These are the activations of a small neural network, seen along a few directions. Each row is one input.
Each table varies a few parts of the input and shows all the possible inputs, shuffled.
Descriptions start from the smaller parts, as in this example, which fits no table here: one of 6 places along a line, together with either a single point or one of 11 places along a line or (one of 3 separate values, together with one of 5 places around a ring).
Shared parts are said once, and a part with two or three values counts as separate values.
(in the rows, 128 means zero)

Table:
row 1: [139 211 148 111  79  54 104  95  78 125 103 194 148  86]
row 2: [184  42 133 193 231 178 110 189 199  91 177  10  96 166]
row 3: [107  83 104 128 145 163 156 155 151 146 131  92 124 135]
row 4: [101  78 107 132 147 161 162 155 159 141 125  87 110 137]
row 5: [122  85  96  58 115  90 124 179 123 165 169 150 104 132]
row 6: [102 202 162 190  90 153 133  63 107  95  87 152 147 124]
row 7: [ 90 120 138 176 133 202 160  84 150 103  80 114 140 139]
row 8: [141 158 110  45 105  35 106 134  95 174 159 184 141 108]
row 9: [147 156 112  40  97  50 108 134  84 167 158 184 127 108]
row 10: [131  86 106  58 117 103 128 169 119 176 160 153 125 137]
row 11: [188  47 131 201 236 170 107 195 192  80 188   7  83 164]
row 12: [102 195 167 181  90 162 129  58 115 100  75 158 158 128]
row 13: [147 209 148  99  79  75 101  94  74 132  98 197 162  92]
row 14: [ 93 120 132 178 130 194 165  88 148  99  84 110 127 136]
Q: The inputs of row 5 and row 10 match in every part but one. If row 1 is changed in the same way as row 5 into row 10, which row does it become?
A: row 13
Q: What is each input in this table made of?
A: one of 2 separate values, together with either a single point or one of 6 places around a ring

Table:
row 15: [120 144 169 234 115 210  98 133 122  94 121 106 147 174]
row 16: [127 187 156 161 104 124 126  62 106  63  84 164 140  96]
row 17: [111  66 114  74 154 119 134 203 147 171 151 116 134 137]
row 18: [114  95 121 189 134 233 143  99 145  70 127  78 123 165]
row 19: [ 48 143 131 132 123 150 201  58 151  97  71 142 124 102]
row 20: [140 201 120  80  44  53 105  87  55 175 116 234 135  98]
row 21: [121  49 103 186 193 205 154 189 198 134 125  17  94 152]
row 22: [ 75 202 111  74  59  56 158  71  84 181  92 208 147  92]
row 23: [112 136 113  39  94  76 123 148 100 145 128 176 157 106]
row 24: [200  74 128  98 195  99 105 194 139 156 182  92 109 132]
row 25: [202  88 139 215 203 156 101 182 186 111 148  25  95 158]
row 26: [167 149 130  54 117  55  89 111 104 140 192 178 132 125]
Q: What is each input in this table made of?
A: one of 2 separate values, together with one of 6 places around a ring
Q: Which other rows does row 22 become when the choice among 2 separate values takes its other values? List them by row number.
A: row 20
Q: Which other rows does row 23 become when the place on the ring of 6 takes its other values? List them by row number.
A: row 17, row 18, row 19, row 21, row 22
